Each row below holds a small network's activations on one input, seen along a few directions.
In each table, some parts of the input vary, and every possible input appears once, in random order.
Descriptions start from the smaller parts, as in this example, which fits no table here: one of 6 places along a line, together with either a single point or one of 9 places along a line or (one of 2 separate values, together with one of 5 places around a ring).
Shared parts are said once, and a part with two or three values counts as separate values.
In the rows, zero is written as 100.

Other details of the inputs shift rows strongly along two fixed directions, in all tables alike. That doesn't count.

Rows:
R1: [ 53, 132, 125,  85, 100, 105,  97,  68,  68, 139,  74]
R2: [108, 125, 122, 110, 115,  80,  84,  96,  50, 150,  46]
R3: [ 64,  69,  75,  66,  38,  92, 106,  85, 116,  58, 141]
R4: [104,  95, 121, 103,  94,  73,  96, 122, 124,  85, 133]
R5: [ 97,  62,  81,  78,  75, 130, 124,  88, 119,  72, 129]
R6: [139, 110, 114, 126, 106,  59,  86, 155, 141, 115, 119]
R7: [111, 131, 144, 107, 130,  95,  83,  88,  62, 139,  49]
R8: [130,  82, 109, 109,  76,  78, 100, 114, 109,  80, 102]
R9: [159, 107, 133, 136,  95,  48,  89, 157, 137, 137, 124]
R10: [ 59,  93, 100,  86, 115, 105, 104,  80,  51, 147,  61]
R11: [ 86,  76,  60,  80,  70, 111, 107,  78, 120,  19, 113]
R12: [113,  68,  85, 111,  96,  91, 114, 132, 120,  99, 109]
R13: [127,  83,  88, 107, 115, 110, 110, 112, 130,  95, 118]
R14: [ 73,  77,  97,  77,  65,  88, 100,  94, 128,  59, 134]
R15: [101, 123, 132, 107, 159, 120, 101,  99,  69, 153,  71]
R16: [ 60, 101, 127,  86, 138, 122, 107,  75,  57, 127,  71]
R17: [130, 149, 145, 119, 150, 104,  85, 102,  65, 141,  57]
R18: [159, 102, 118, 134, 116,  67,  91, 153, 118,  87, 102]
R19: [  4,  73,  93,  58, 110, 132, 117,  48,  55,  76,  78]
R20: [109, 126, 104, 131, 154,  95, 100, 115,  78, 173,  53]
R21: [ 38, 123, 111, 126, 106, 125,  58,  75,  60, 134,  86]
R22: [ 91,  51,  91,  78,  69, 116, 123,  90, 113,  73, 128]
R23: [ 72, 147, 127, 115, 143,  81,  86, 114,  76, 144,  68]
R24: [131,  89,  83, 107,  76,  79,  97, 124, 104,  82,  99]
R25: [146,  67, 111, 163, 111, 104,  68, 147, 115, 128, 131]
R26: [ 97,  77,  80,  71,  50, 127, 115,  70, 111,  34, 121]
R27: [ 90,  61,  47,  85,  78, 111, 118,  97, 115,  72, 124]
R28: [178,  97, 122, 119,  85,  72,  90, 132, 107, 117, 108]
R29: [ 91,  76,  45,  78,  53, 108, 110,  79, 108,  33, 116]
R30: [ 85, 138,  87,  94, 110, 118,  96,  61,  55, 121,  53]
R31: [ 77, 121, 123,  90, 102, 111,  98,  63,  51, 119,  51]
R32: [100,  84,  63,  95,  67, 104, 111,  88, 116,  42, 108]
R33: [ 73, 123, 133,  89, 123, 113,  94,  66,  50, 104,  58]
R34: [122, 142, 119, 105, 118, 107,  87,  88,  56, 152,  53]
R35: [ 88,  54,  63,  62,  60, 134, 123,  79, 111,  64, 137]
R36: [ 44, 146, 100,  97, 135, 104,  94,  78,  75, 117,  74]
R37: [  8, 123,  98,  51,  96, 143, 107,  35,  70,  74,  96]
R38: [ 13, 127,  76,  71, 106, 118,  98,  50,  79,  91,  75]
R39: [ 55,  94, 109,  92, 120, 108, 108,  79,  59, 140,  58]
R40: [169,  81,  98, 135, 113,  65, 100, 170, 123, 143, 111]
R41: [141, 105,  95, 110,  99, 100,  98, 103, 122,  72, 106]
R42: [156, 115, 116, 140, 100,  52,  91, 167, 141, 132, 118]
R43: [116,  59, 107, 101, 104,  87, 105, 122, 120,  97, 115]
R44: [ 56, 150,  98,  96, 112, 114, 100,  66,  79, 134,  72]
R45: [ 62, 112, 109, 130, 108, 131,  59,  70,  44, 114,  63]
R46: [ 92, 120, 102, 117, 160, 102,  96, 104,  78, 155,  55]
R47: [ 96,  66,  95,  81,  67,  94, 101,  89, 110,  39, 110]
R48: [ 95,  50,  82,  72,  64, 114, 118,  90, 105,  80, 131]
R49: [121, 110, 108, 100,  78,  98, 102, 110, 130, 103, 131]
R50: [ 80, 139,  96, 100, 115, 121, 101,  61,  62, 114,  49]
R51: [ 96,  61,  86,  73,  87, 130, 116,  88, 122,  66, 129]
R52: [153,  89, 101, 135, 139,  83, 104, 151, 131, 111, 119]
R53: [164,  95,  98, 133, 118,  94, 111, 138, 133, 128, 116]
R54: [115,  98, 123,  95,  84,  84,  93, 111, 129,  96, 131]
R55: [ 76,  94,  55,  71,  49, 114, 112,  74, 126,  56, 144]
R56: [138, 108, 100, 113, 107, 102, 102, 107, 117,  64, 113]
R57: [119,  98, 109,  93,  67,  82,  96, 111, 117, 110, 133]
R58: [ 58, 142, 119,  80, 118, 119,  90,  66,  77, 131,  76]
R59: [110,  83,  93,  76,  72, 121, 104,  80, 115,  42, 117]
R60: [127,  90,  92, 114,  81,  81, 102, 124, 112,  76,  96]
R61: [ 65,  78, 102,  66,  62, 108, 110,  80, 122,  39, 151]
R62: [124,  65, 115,  96, 102, 100, 107, 114, 119, 100, 120]
R63: [127,  84, 119, 108,  96,  79,  97, 117, 107,  65, 109]
R64: [124,  86,  93, 110, 123, 111, 114, 115, 124,  87, 126]
R65: [ 34, 119,  80,  79, 116, 126, 103,  48,  57,  63,  59]
R66: [118, 116,  96, 105,  97,  94,  97, 108, 140,  92, 129]
R67: [111, 110,  83, 113,  86,  82, 101, 118, 135,  96, 123]
R68: [ 68,  86,  47,  74,  50, 102, 109,  84, 125,  53, 139]
R69: [122, 131, 102, 122, 147, 104,  99, 107,  72, 182,  63]
R70: [177, 124, 121, 124,  94,  73,  87, 148, 134, 147, 133]
R71: [162,  84, 118, 140, 138,  69, 101, 173, 130, 121, 115]
R72: [151, 129, 117, 130, 121,  79,  94, 138, 141, 110, 135]
R73: [ 17,  85,  79,  69, 116, 127, 111,  64,  64,  94,  61]
R74: [115, 137, 126, 125, 144,  79,  80, 117,  69, 143,  37]
R75: [ 61,  77,  58,  70,  43,  95, 108,  94, 120,  53, 136]
Description of these inputs: one of 3 separate values, together with either a single point or (one of 4 places along a line, together with one of 6 places around a ring).
Q: Changing only the choice among 3 separate values turns R56 into R72. The same change can be made to R59. Which row results?
A: R58
Q: Change only the choice among 3 separate values in R24. List by row number the other rows that result.
A: R40, R75
Q: Change only the place on the ring of 6 in R54. List by row number the other rows that result.
A: R6, R14, R38, R58, R66
Q: Change only the place on the ring of 6 in R4. List by row number the other rows that result.
A: R23, R36, R37, R61, R72

Rows:
R76: [ 54, 127,  87,  92, 115, 114,  98,  75,  83,  98,  77]
R77: [103,  83,  92, 108, 121,  99, 107, 120,  94, 123,  93]
R78: [138,  86,  94, 112, 123, 111, 108, 120, 121, 116, 118]
R79: [132,  96, 126, 111, 101,  85,  93, 119, 110,  96, 114]
R80: [133,  49,  75,  88,  80, 124, 119, 101, 131,  48, 140]
R81: [120,  37,  72,  89,  70, 104, 119, 116, 121,  47, 132]
R82: [ 99,  63,  90,  73,  38, 104, 107,  89, 128,  40, 146]
R83: [ 48, 138,  92,  82, 100, 115,  94,  51,  50, 109,  51]
R84: [148,  99, 113, 132, 141,  94, 106, 137, 110, 153,  96]
R85: [ 93,  83,  59,  88,  58, 104, 110,  97, 139,  36, 145]
R86: [ 50, 117, 107,  81,  93, 110,  97,  72,  79, 120,  89]
R87: [150, 118, 139, 129, 131,  76,  87, 131, 105, 125,  90]
R88: [117,  86,  98, 100,  86,  97, 102, 107, 124,  53, 119]
R89: [ 29, 131,  99,  84, 126, 121,  99,  60,  65, 107,  61]
R90: [ 31, 135, 101,  74, 100, 116,  96,  54,  62, 129,  68]
R91: [133, 142, 123, 120, 114,  76,  83, 113,  85, 149,  71]
R92: [ 46, 132,  96,  85, 117, 122,  95,  55,  54,  97,  49]
R93: [137, 122, 131, 130, 137,  75,  89, 136, 115, 136, 101]
R94: [120,  63,  92, 120, 109,  84, 103, 135, 112, 119, 105]
R95: [157, 134, 116, 136, 118,  76,  85, 130, 103, 128,  85]
R96: [ 33, 142,  84,  83, 106, 115,  96,  55,  61, 118,  62]
R97: [101,  68,  93,  89,  71,  96, 107, 110, 140,  51, 156]
R98: [145,  76, 104, 115, 112, 104, 112, 120, 109, 108, 103]
R99: [148, 115, 145, 126, 113,  75,  83, 132,  99, 140,  98]
R100: [ 97,  21,  65,  84,  57, 105, 117, 103, 119,  37, 128]
R101: [ 47, 112, 112,  83, 101, 111,  96,  75,  76, 115,  91]
R102: [141, 136, 115, 127, 112,  68,  86, 134, 115, 149, 100]
R103: [ 51,  88,  81,  57,  49, 120, 108,  52,  91,  52, 109]
Q: Describe the family of inputs behind these rows.
A: one of 2 separate values, together with either one of 4 places along a line or one of 10 places around a ring
Q: Changing only the choice among 2 separate values turns R91 into R102. The same change can be made to R92. Which row results?
A: R76
Q: Change only the choice among 2 separate values in R79. List by row number the other rows that result.
A: R97
Q: Change only the choice among 2 separate values in R89. List by row number the other rows that result.
A: R88

Rows:
R104: [ 41, 113, 165,  68, 128, 151,  99,  46,  73,  94, 107]
R105: [103,  72,  68,  83,  34, 118, 104,  92, 102,  68, 139]
R106: [ 48, 107,  94,  90,  71, 128,  93,  54,  67, 119,  60]
R107: [137, 121, 145,  72,  83, 112, 117,  89, 150,  56, 155]
R108: [179, 158, 147, 127, 139,  43,  75, 131,  93, 142,  59]
R109: [ 80,  71,  73,  91,  35, 106, 107,  80, 137,  85, 141]
R110: [ 87,  75,  70,  68,  49, 110,  89,  78, 115,  84, 127]
R111: [ 95,  72, 109, 104, 121, 106, 123,  85,  72, 109,  48]
R112: [104, 116,  84, 105, 141, 115,  88,  75,  77,  87,  62]
R113: [ 36, 144,  92,  56,  98,  96,  94,  60,  80, 101,  71]
R114: [ 49, 106, 117,  91, 124,  88,  78,  94,  89, 128, 108]
R115: [ 65, 139,  70, 111, 138, 121, 106,  86,  80, 132,  94]
R116: [ 83,  62,  96,  91,  68, 105,  99, 108,  96,  34, 141]
R117: [113,  59,  85,  97,  33, 109, 103,  71, 112,  46, 110]
R118: [ 84, 115, 133, 109, 137,  80,  67, 119,  87, 145,  89]
R119: [103, 131, 106,  78,  96,  80,  89,  92,  95,  82,  80]
R120: [101,  59,  83,  77, 109,  98, 115, 114, 115, 109, 107]
R121: [ 74,  66, 109,  80,  91,  99,  84,  79,  85,  43, 107]
R122: [ 90, 131,  79, 114, 136, 127,  99,  89,  61, 102,  67]
R123: [ 96,  73, 127, 119,  91,  89,  91, 101, 100,  62,  99]
R124: [ 59,  70,  88,  89,  70,  97, 106, 107, 116,  64, 169]
R125: [108,  63,  83,  91, 100, 108, 129, 121,  92, 101, 109]
R126: [174, 120, 124, 132,  83,  52,  96, 149, 148,  87, 107]
R127: [ 79, 134,  75, 112, 135, 129, 100,  91,  68, 114,  75]
R128: [ 71,  84,  91,  76, 133,  99, 115,  94,  90, 146,  88]
R129: [111, 126, 126,  95, 143, 157, 110,  70, 115,  91, 117]
R130: [104,  63,  81,  93,  32, 114, 100,  81, 117,  54, 114]
R131: [147,  89, 124, 137, 102,  65,  86, 170, 128, 113, 153]
R132: [165,  81,  96, 115,  57,  93,  96, 111,  96,  85, 122]
R133: [103,  47,  83, 101,  88,  91, 134, 122, 147, 100, 133]
R134: [104, 122,  80, 117, 132, 122, 103,  82,  62,  88,  71]
R135: [ 96, 116,  90, 127, 130, 118, 100,  76,  85,  86,  54]
R136: [162, 150, 129, 125, 112,  59,  97, 125,  83, 115,  80]
R137: [127,  39,  91, 103,  85,  99, 127, 123, 128,  70, 105]
R138: [ 92, 157, 123, 114, 109,  71,  95, 107, 105, 140,  66]
R139: [ 92,  98, 150,  70, 148, 149, 130,  67,  81, 132,  88]
R140: [ 71,  93,  90,  88, 126, 113, 125, 100,  62, 146,  75]
R141: [ 98, 110,  83, 124, 119, 119,  99,  93, 104,  82,  72]
R142: [ 72,  99,  89,  69,  78, 122,  80,  54,  60, 102,  68]
R143: [ 51, 142,  90,  71,  84, 104, 109,  72,  66,  87,  82]
R144: [139, 182, 133, 133, 136,  49,  93, 142,  96, 188,  91]
R145: [168,  52,  94, 112,  98,  88, 125, 153, 115,  91, 125]
R146: [ 70, 101,  48,  94,  97, 131, 113,  88, 105,  67, 122]
R147: [153, 153, 125, 121, 110,  64,  93, 135,  89, 123,  84]
R148: [ 73, 101,  95,  71,  84, 119,  82,  39,  46, 101,  56]
R149: [ 91, 124,  82, 101, 144, 120,  84,  82,  76, 101,  59]
R150: [ 56, 113, 121, 104, 117, 106,  86, 101,  54, 118,  88]
R151: [ 33,  94, 110,  75, 110, 110,  78,  77,  69,  90,  87]
R152: [111,  88,  66, 124,  93, 108, 107, 117, 156,  68, 127]
R153: [105,  66,  98, 109, 108,  95, 123, 124, 121, 125,  93]
R154: [166, 132, 108, 121,  84,  53, 102, 159, 141, 109, 139]
R155: [  5, 104, 114,  95, 107, 107,  94,  69,  82, 115,  91]
R156: [ 80,  84,  65,  81,  43, 112, 108,  81, 105,  95, 148]
R157: [ 99,  56,  93, 100,  97, 105, 126, 115, 114,  99,  92]
R158: [ 28,  87, 109,  96,  90, 107,  93,  85,  97,  87, 100]
R159: [134,  73,  84,  89,  55,  97,  84, 108, 125,  87, 131]
R160: [ 86, 121,  76, 100, 138, 120,  86,  89,  91, 105,  75]
R161: [114,  62, 112,  96,  88,  84,  78, 124, 119,  53, 133]
R162: [ 96,  84, 101,  94, 128, 111, 125,  87,  41, 117,  56]
R163: [ 41, 123,  63,  80, 132, 132,  92,  61,  82, 102,  72]
R164: [122, 121,  96,  88,  84,  57,  97, 121, 150,  94, 141]
R165: [151,  81,  99, 127,  54,  83,  92, 131, 150, 115, 132]
R166: [ 50, 116,  81,  79,  73, 127,  97,  60,  53, 131,  84]
R167: [163, 154, 142, 146, 116,  49,  87, 153, 127, 148,  78]
R168: [127, 127, 164, 160, 148,  67,  69, 152,  93, 172,  69]
R169: [105,  32,  72,  63,  85, 109, 121, 100, 113,  50, 113]
R170: [ 95, 105,  63, 100, 120, 106,  96, 100, 133,  95, 127]
R171: [ 96, 133,  90, 139, 141, 101,  98, 108, 120, 142,  89]
R172: [118,  80, 125,  65,  56, 151, 111,  58, 128,  64, 158]
R173: [119,  85,  69, 125,  93, 112, 106, 117, 148,  59, 120]
R174: [ 65, 162, 117, 106, 111,  75, 101,  88, 100, 147,  71]
R175: [112,  54,  73,  92,  90,  95, 137, 128, 125, 102, 150]
R176: [135, 158, 144, 132, 123,  61,  91, 106,  84, 132,  41]
R177: [167,  64, 107, 110, 125,  76, 105, 157, 127, 129, 108]
R178: [154,  88, 126, 113, 155,  79, 101, 122,  73, 148,  52]
R179: [134,  86,  88,  98,  68,  82,  85, 112, 137, 122, 145]
R180: [ 94,  83,  76,  81,  47, 122, 100,  76,  75,  73, 110]
R181: [ 45,  82, 116,  98,  91, 109,  90,  81,  82,  67,  85]
R182: [136,  74, 122, 122,  91,  80,  92, 130,  97,  63, 132]
R183: [105, 121,  97,  77,  83,  78,  93, 104, 118,  76, 106]
Q: Describe the family of inputs behind these rows.
A: one of 5 separate values, together with either a single point or (one of 3 separate values, together with one of 5 places along a line)
Q: Changing only the choice among 5 separate values turns R160 into R151. The same change can be made to R163. Which row results?
A: R118
Q: Changing only the choice among 5 separate values turns R123 into R111. The same change can be made to R182. Which row results?
A: R162
Q: Change only the place on the line of 5 in R178. List by row number the other rows that result.
A: R120, R128, R169, R177
Q: Change only the choice among 3 separate values in R166. List by row number the other rows that result.
A: R110, R165
Q: Change only the choice among 5 separate values in R124. List by row number the other rows that result.
A: R115, R144, R156, R175

Rows:
R184: [170, 125, 121, 137, 130,  73,  90, 145,  94, 166,  67]
R185: [ 64, 114,  82,  86,  71, 110,  93,  70, 100,  55, 107]
R186: [ 90,  84,  85,  83,  73,  97, 113, 103, 138,  78, 140]
R187: [100, 141, 123, 115, 138,  86,  89, 108,  93, 173,  77]
R188: [ 98, 109,  86, 103, 103, 114,  98,  84,  77, 116,  74]
R189: [ 72,  80,  86,  71,  87, 124, 123,  71, 100,  47, 113]
R190: [108,  99,  85,  99,  64,  89,  94, 103, 134,  46, 132]
R191: [134, 112, 108, 122, 104,  87,  92, 131, 133, 130, 130]
R192: [ 91, 114,  89, 101,  73, 102,  90,  90, 112,  61, 119]
R193: [ 53, 137, 117,  83, 145, 127, 101,  62,  45, 128,  38]
R194: [131,  60,  84, 123,  94, 100, 103, 134, 136,  77, 140]
R195: [ 54,  82,  75,  64,  65, 114, 115,  81, 121,  66, 132]
R196: [152, 143, 128, 137, 120,  59,  76, 135, 115, 132,  88]
R197: [112, 110, 119, 128, 151,  86,  97, 126,  85, 157,  62]
R198: [ 59, 106, 124,  80,  98, 116,  93,  55,  29, 139,  40]
R199: [121,  71, 127,  95,  63,  84,  96, 119, 129, 101, 147]
R200: [ 29, 149, 103,  80, 109, 107,  93,  50,  54, 106,  46]
R201: [125,  60,  87, 113, 101,  89, 106, 129, 134,  81, 124]
R202: [ 36,  65, 108,  47,  68, 140, 110,  37,  67,  44,  99]
R203: [137,  99,  96, 106,  72,  68,  90, 131, 130,  67, 141]
R204: [112, 117, 111, 106, 114,  81,  92, 124, 103, 147, 114]
R205: [ 90, 109,  93,  89,  72,  91,  96,  97, 113,  60, 110]
R206: [ 80,  64,  78,  89, 101, 104, 107, 105,  94,  84, 112]
R207: [ 43,  70,  53,  54,  58, 130, 124,  47,  87,  43,  93]
R208: [167, 112, 107, 136, 117,  81,  92, 135, 108, 141,  86]
R209: [ 76,  69,  78,  64,  77, 125, 123,  71, 117,  26, 122]
R210: [152,  90, 159, 141, 135,  70,  81, 149,  86, 171,  80]
R211: [ 84, 133, 109, 110, 118, 108,  91,  96,  92, 147,  96]
R212: [ 62, 130, 108,  91, 138, 134,  97,  59,  56, 116,  57]
R213: [130,  98,  99, 112,  92,  85,  99, 129, 145, 108, 141]
R214: [159, 102,  97, 131, 101,  94,  94, 128, 111, 120, 104]
R215: [121, 127, 112, 119, 126,  90, 100, 107,  67, 159,  54]
R216: [ 24,  67,  71,  71,  92, 127, 123,  64,  77,  68,  91]
R217: [140,  85, 110, 128, 126,  81,  99, 149, 116, 126,  99]
R218: [ 31, 141, 110,  84, 124, 112, 104,  65,  57, 156,  61]
R219: [154,  98, 110, 123, 113, 105,  98, 124, 126,  89, 125]
R220: [ 34, 160, 114,  90, 119, 102,  91,  57,  41, 129,  39]
R221: [ 90, 108,  88,  95, 107, 107, 102,  78,  75, 117,  63]
R222: [149,  58,  70,  96,  61,  87, 109, 127, 129,  63, 144]
R223: [119,  78,  90,  94,  91, 113, 110,  99, 129,  50, 130]
R224: [145,  94, 109, 106, 115,  92, 101, 126, 111,  94, 120]
R225: [ 81, 131, 148, 100,  96,  86,  75,  82,  59, 128,  65]
R226: [132,  56,  83, 117,  94,  92, 107, 135, 142,  72, 137]
R227: [104,  55,  74, 105,  87, 109, 108, 114, 128,  62, 134]
R228: [ 83,  84,  88,  77,  96, 122, 113,  72, 107,  53, 108]
Q: Describe the family of inputs behind these rows.
A: one of 5 separate values, together with either a single point or one of 8 places along a line
Q: Changing only the choice among 5 separate values turns R192 into R194. The same change can be made to R196. Which row results?
A: R201
Q: Changing only the choice among 5 separate values turns R187 into R221. The same change can be made to R218. Which row results?
A: R215
Q: A walk changes only the place on the line of 8. It starts at R219 and steps to R212. List the rest of the walk in order.
A: R223, R228, R209, R193, R189, R224
Q: Change only the choice among 5 separate values in R223. List by row number the other rows that result.
A: R190, R208, R213, R226
Q: Change only the choice among 5 separate values in R225. List by row number the other rows that result.
A: R198, R199, R202, R210
